These are the activations of a small neural network, seen along a few directions. Each row is one input.
Each table varies a few parts of the input and shows all the possible inputs, shuffled.
Descriptions start from the smaller parts, as in this example, which fits no table here: one of 3 separate values, together with either a single point or one of 9 places around a ring or (one of 6 places along a line, together with one of 8 places around a ring).
Shared parts are said once, and a part with two or three values counts as separate values.

Other details of the inputs vary at random and push rows far along three fixed directions, the same in every table; ignore that.

Table:
row 1: .11,-.05,-.17,-.28,.04,-.06,.00,-.11,.14,-.10,.31
row 2: -.13,.04,.67,.29,.19,-.33,-.10,-.18,-.10,.19,.13
row 3: .14,-.19,-.26,-.26,-.06,-.07,-.05,-.05,.19,-.12,.28
row 4: .12,-.12,-.26,-.25,.11,-.06,-.02,.06,.24,-.25,.22
row 5: .03,-.05,-.28,-.27,.09,-.09,.01,-.18,.05,-.03,.25
row 6: .05,-.07,-.23,-.32,.07,-.12,-.04,-.14,.11,.02,.24
row 7: -.15,.36,-.16,.15,-.27,.47,.33,.15,-.45,-.02,-.49
row 8: -.02,-.04,-.12,-.32,.25,-.10,.18,-.09,.02,-.25,.21
row 9: .14,.10,-.26,-.31,.01,.02,.18,-.17,-.09,-.07,.03
row 10: .13,.04,.30,.42,-.04,-.17,-.28,.06,.01,.24,-.09
row 11: .14,-.40,-.29,.58,-.45,.14,-.54,.54,.34,.22,-.16
row 12: -.13,.02,.68,.27,.31,-.28,.02,-.08,.03,.12,-.03
row 13: -.13,.35,-.18,.06,-.31,.47,.32,.18,-.40,.00,-.51
row 14: .08,-.18,-.09,-.33,.31,.15,-.09,-.22,-.01,-.17,.11
row 15: -.11,.08,.50,.22,.12,-.33,-.12,-.24,.00,.21,-.01
row 16: .10,-.46,-.21,.55,-.42,.08,-.56,.74,.34,.01,-.19
row 17: -.10,.03,.73,.27,.23,-.30,-.03,-.20,-.01,.27,.09
row 18: -.28,.27,.19,-.01,-.01,.18,.38,.02,-.22,-.21,-.35
row 19: .05,-.12,-.31,-.22,-.15,.11,-.01,.11,.07,-.08,.14
row 20: -.28,.47,-.01,.00,-.16,.39,.38,-.05,-.33,-.04,-.40
row 21: .24,-.07,-.24,-.27,.14,-.09,.05,-.16,.07,.05,.22
Description of these inputs: either a single point or (one of 4 places along a line, together with one of 5 separate values).
Change only the place on the line of 4 in row 11. List by row number the other rows that result. -> row 12, row 17, row 21
Change only the choice among 5 separate values in row 5. List by row number the other rows that result. -> row 6, row 11, row 15, row 20

Table:
row 22: -.14,.12,-.02,.11,-.19,.19,.19,.23,.00,-.08,-.17
row 23: .12,.05,-.23,-.03,-.04,-.05,-.09,.01,.05,.05,.01
row 24: .13,-.08,.00,-.12,.21,-.09,-.03,-.13,.03,-.11,.16
row 25: -.19,.12,.52,.25,.03,-.22,.09,.00,-.05,.08,-.05
row 26: .04,-.16,.06,.00,.12,-.17,-.20,-.17,.14,.06,.24
row 27: .03,-.10,.09,.35,-.12,.08,-.17,.22,-.07,.00,-.17
row 28: -.14,.11,-.03,.12,-.21,.18,.18,.22,.00,-.10,-.19
row 29: -.01,.16,-.14,-.23,-.05,.21,.24,-.14,-.12,-.05,-.06
row 30: -.20,.09,.29,.24,-.04,.01,-.10,.01,-.14,.13,-.13
row 31: .05,-.01,-.07,.05,-.15,.09,-.07,-.02,.00,.03,-.06
row 32: .05,-.06,-.16,.11,-.13,.17,-.12,.26,-.06,-.10,-.13
row 33: -.07,.11,.00,-.25,.19,.14,.26,-.12,-.06,-.10,-.07
row 34: .11,.01,-.04,-.10,.11,-.26,-.01,-.20,.01,.09,.17
row 35: -.06,.31,-.01,-.23,.11,-.06,.27,-.24,-.23,.02,-.03
row 36: .13,.03,-.04,-.08,.14,-.23,-.02,-.22,.05,.08,.16
row 37: .03,-.12,-.10,-.11,.06,-.01,-.07,-.10,.11,.02,.19
row 38: -.15,.04,.38,.28,.00,-.02,-.06,.00,-.09,.21,-.06
row 39: .00,.20,-.21,-.19,-.03,.08,.30,-.10,-.17,.01,-.06
row 40: .12,.03,-.09,-.14,.08,-.18,.07,-.12,.01,.12,.17
row 41: .06,-.20,.03,-.01,.02,-.36,-.24,.08,.27,-.04,.29
row 42: .17,-.21,.19,.03,.22,-.28,-.20,-.06,.10,.04,.26
row 43: -.05,-.10,-.17,.08,-.13,.16,-.13,.25,.02,-.08,-.21
row 44: .13,-.11,-.05,-.14,.14,-.04,.01,.00,.01,-.05,.18
row 45: .05,-.03,-.10,.00,-.16,.02,-.16,.05,.00,.04,-.02
row 46: .17,-.15,-.01,-.05,.18,-.15,-.23,-.01,.12,-.07,.19
row 47: -.13,.18,.21,-.20,.19,-.22,.17,-.18,.01,-.12,.14
row 48: -.33,.31,.77,.22,.16,-.29,.24,-.22,-.22,.06,-.10
row 49: .19,-.19,.17,.05,.24,-.23,-.22,-.03,.16,.05,.24
row 50: -.01,.26,-.04,-.18,.10,.00,.29,-.22,-.15,.04,-.03
row 51: -.04,.00,-.21,-.15,.02,.22,.14,-.01,-.01,-.19,-.15
row 52: .03,.00,.07,-.02,-.03,-.07,-.04,-.13,-.05,.06,.04
row 53: -.06,.00,.07,.02,.03,.06,-.01,-.05,.01,.08,.06
row 54: .18,-.18,-.22,-.09,-.12,.00,-.14,.06,.13,.07,.16
row 55: -.10,.08,-.24,-.17,-.06,.24,.07,-.02,-.07,-.09,-.04
row 56: .11,-.25,-.20,-.10,.03,.01,-.11,.13,.18,-.04,.08
row 57: .06,-.08,.10,.33,-.08,.12,-.15,.23,.00,.01,-.17
row 58: .17,-.19,-.23,-.08,-.13,-.01,-.15,.04,.12,.04,.14
row 59: .09,.06,-.11,.06,-.06,.00,.01,.04,.02,.12,-.04
row 60: -.11,-.08,.11,.34,-.19,.12,-.15,.17,-.03,.14,-.14
row 61: -.18,.02,.33,.30,-.03,-.03,-.09,-.04,-.11,.14,-.10
row 62: -.03,-.05,-.08,-.01,.03,.10,-.09,.09,.06,-.10,-.14
row 63: -.02,-.03,-.16,-.09,-.08,-.02,.07,.06,.13,-.17,.08
row 64: -.06,-.14,.07,.32,-.13,.08,-.17,.21,.02,.01,-.25
row 65: -.04,.22,-.15,-.26,-.04,.18,.17,-.14,-.14,-.08,-.08
row 66: .01,-.13,-.15,.12,-.11,.22,-.07,.22,.09,-.06,-.21
row 67: -.09,.07,-.18,-.16,-.13,.12,.27,.14,.00,-.14,.01
row 68: .08,-.01,-.05,.03,-.13,.11,-.04,.04,.03,.09,-.03
row 69: -.10,.07,.00,-.25,.15,.09,.27,-.13,-.11,-.11,-.07
Changing only one part turns row 37 into row 26. The same change can be made to row 29. Which row results? -> row 31
Changing only one part turns row 43 into row 69. The same change can be made to row 35. Which row results? -> row 39
What do these inputs look like to the network? -> one of 2 separate values, together with one of 4 places along a line, together with either a single point or one of 5 places along a line
Change only the place on the line of 4 in row 32. List by row number the other rows that result. -> row 27, row 42, row 44
Change only the place on the line of 5 in row 56. List by row number the other rows that result. -> row 38, row 40, row 44, row 54
Change only the choice among 2 separate values in row 32. List by row number the other rows that result. -> row 46
